These are the activations of a small neural network, seen along a few directions. Each row is one input.
In each table, some parts of the input vary, and every possible input appears once, in random order.
A made-up example of a description, with smaller parts first: one of 6 places along a line, together with either a single point or one of 9 places around a ring or (one of 3 separate values, together with one of 5 places around a ring).
Shared parts are said once, and a part with two or three values counts as separate values.

Other details of the inputs shift rows strongly along two fixed directions, in all tables alike. That doesn't count.
To show where, the next rows are all for the same input, with only those details redrawn:
[-19  10   5  -3 -28   2  -3  -5 -35 -34 -27]
[-25  -9 -33   3 -44  45 -63 -43   4 -18  79]
[-12  14  10  -5 -22  -2   0  -3 -34 -34 -35]
[-11  13   6  -4 -23  -5   1  -6 -34 -35 -28]
[ 37  27 -18   0  38  23 -36 -63  38  41  64]
[-23  -8 -32   1 -45  49 -60 -42   0 -23  84]
[-16  10   6  -4 -25   0  -1  -4 -34 -33 -29]
[ 47  47  24 -11  56 -22  19 -26   6  32 -47]

Table:
row 1: [-16  -6  -4 -32 -48 -15  31  19  31 -25 -11]
row 2: [-18   7  19  -2 -23  -2   7 -11 -49 -28 -24]
row 3: [ 44  39 -16  -4  23  18 -41 -47  65  43  60]
row 4: [-28 -24 -51  10 -31  40 -49   2 -11  -8  96]
row 5: [-48 -40  -6   9  -5  -4  29  16 -29  -2  -8]
row 6: [-18   9  -3   2 -26   3  -1  -7 -32 -38 -26]
row 7: [-11 -52  30  23 -11  -1  15  19 -57 -14 -41]
row 8: [ 12 -13 -23   8  60  16  -8 -26  54  73  64]
row 9: [ 44  39  14  -6  52 -38  22  29  24  54 -39]
row 10: [-13  -7   0 -41 -37  -7  32  16  16 -25 -15]
row 11: [ 43  23  12  -1  70 -35  37   1 -19  51 -22]
row 12: [-19 -65 -29  35 -36  57 -53 -14  -1  -7  80]
row 13: [-40  -6  42  39   4 -58 -24  82   0 -66 -40]
row 14: [ 39  17 -35   0  43  17 -37 -16  44  60  80]
row 15: [-12  17   4  -2 -37   2  -5   6 -21 -36 -26]
row 16: [ 40  18  23 -45  51 -35  55 -11  38  44 -37]
row 17: [  0 -36  11  29 -24   9   3  38 -25 -31 -36]
row 18: [-41 -22  -5   5 -15   1  21  42  -4  -6 -16]
row 19: [ 23  15  11   0  57 -33  38  23  51  58 -35]
row 20: [ 43  19  21 -33  55 -33  67 -22  26  38 -19]
row 21: [ -2 -35  16  28 -30   8   3  51 -12 -30 -46]
Question: What do these inputs look like to the network?
Answer: either a single point or (one of 4 places along a line, together with one of 5 separate values)
Question: Which other rows does row 7 become when the choice among 5 separate values takes its other values? List them by row number.
Answer: row 2, row 5, row 11, row 20
Question: Which other rows does row 17 become when the place on the line of 4 takes its other values? List them by row number.
Answer: row 7, row 12, row 21

Table:
row 22: [ 48  16   9  -9  84 -13  38   4  46  79 -15]
row 23: [-45 -28 -14  28 -70  35 -38 -13 -52 -51  18]
row 24: [-55 -55 -28  15 -63  36 -20  40 -18 -34  25]
row 25: [ 52  17  24 -23  87 -39  40  -4  35  62  -6]
row 26: [  2  32  16  12 -16 -31  17  27 -56 -33 -78]
row 27: [-53 -58 -15  -2 -54  12 -13  27 -25 -48  31]
row 28: [-39 -62 -13  25 -61  21 -31  36 -30 -47  32]
row 29: [-23 -27  29  26  -3 -28  34  40 -36 -16 -73]
row 30: [-49 -61  -9  46 -52  22 -25  25 -33 -35  15]
row 31: [-12  32  38 -24 -13 -34  35   9 -27 -48 -81]
row 32: [-47  -7  -6  -9 -67  21 -33 -12 -20 -73  12]
row 33: [ 20 -19 -12  31  20  38 -68 -12  70  28  88]
row 34: [-59   3 -33 -11 -73  12 -21   0 -32 -62  31]
row 35: [ 43  22   7 -20  85 -17  45   4  50  77 -13]
row 36: [  7  29 -38  -8   6  23 -46 -46  31  22  83]
row 37: [ 12   3 -18  12  10  38 -45 -61  13  31  72]
row 38: [ -6 -20  20  21   0 -19  36  68 -36 -13 -94]
row 39: [ 23  18  -9  -1   7  37 -61 -54  39  10  71]
row 40: [  8   7  25   2 -15 -24  18  13 -63 -40 -68]
row 41: [ 53  43  22 -31  65 -28  28 -36  10  39 -13]
row 42: [-62 -22 -17  -2 -68  25 -13 -21 -44 -53  26]
row 43: [-17  -4  40  -1   2 -43  43  49  -8 -32 -87]
row 44: [ 58  42   9 -13  60   1  15 -27   8  54 -26]
row 45: [ -6   4  17  31  -5 -44  25  71 -32 -18 -78]
row 46: [ 53  60   8  -5  59 -22   4 -22  14  47 -14]
row 47: [ -3   7 -42  -2  20  13 -32 -12  63  42 104]
row 48: [-28 -22  27  12   0 -31  48  32 -28 -13 -66]
row 49: [-63 -30 -34  10 -62   6 -14  40 -11 -43  37]
row 50: [-20   5  41 -13   5 -50  51  50  -5 -35 -90]
row 51: [ 19 -32 -19   9  21  27 -45 -18  42  38  96]
row 52: [-56 -15 -32 -17 -69  34 -12  -4 -41 -52  19]
row 53: [ 62  41  11  -1  59   1   8 -21   2  50 -37]
row 54: [ 58  22  36   9  81 -27  10   7  57  54 -28]
row 55: [ 20   5 -21 -14   9  27 -38 -57  17  19  85]
row 56: [-58 -25 -16   6 -66  28 -19 -21 -47 -51  22]
row 57: [  11   -8   26  -44  -41  -47  104   47    6  -16 -120]
row 58: [-33 -17  25   1  -1 -34  55  31 -24 -15 -61]
row 59: [ 25   2 -22  -5   5  33 -50 -51  15  19  84]
row 60: [ 30  18  -9   9   8  38 -66 -52  34   8  69]
row 61: [  6  -7 -42  22  14  26 -54  -5  58  44 103]
row 62: [ 75  46  15 -52  28 -22  66 -41  41  49 -53]
row 63: [ 49  44   5 -23  64  -1  24 -33  16  55 -20]
Question: Changing only one part turns row 40 into row 28. The same change can be made to row 39. Which row results?
Answer: row 54
Question: What do these inputs look like to the network?
Answer: one of 2 separate values, together with either a single point or (one of 4 places along a line, together with one of 5 separate values)
Question: Which other rows does row 52 become when the choice among 5 separate values takes its other values? List them by row number.
Answer: row 31, row 34, row 41, row 42
Question: Which other rows does row 56 become when the choice among 2 separate values takes its other values? List them by row number.
Answer: row 48
Question: Which other rows does row 55 become when the choice among 5 separate values takes its other values? List them by row number.
Answer: row 32, row 36, row 56, row 63
Question: Which other rows does row 51 become when the place on the line of 4 takes its other values? List them by row number.
Answer: row 25, row 27, row 28
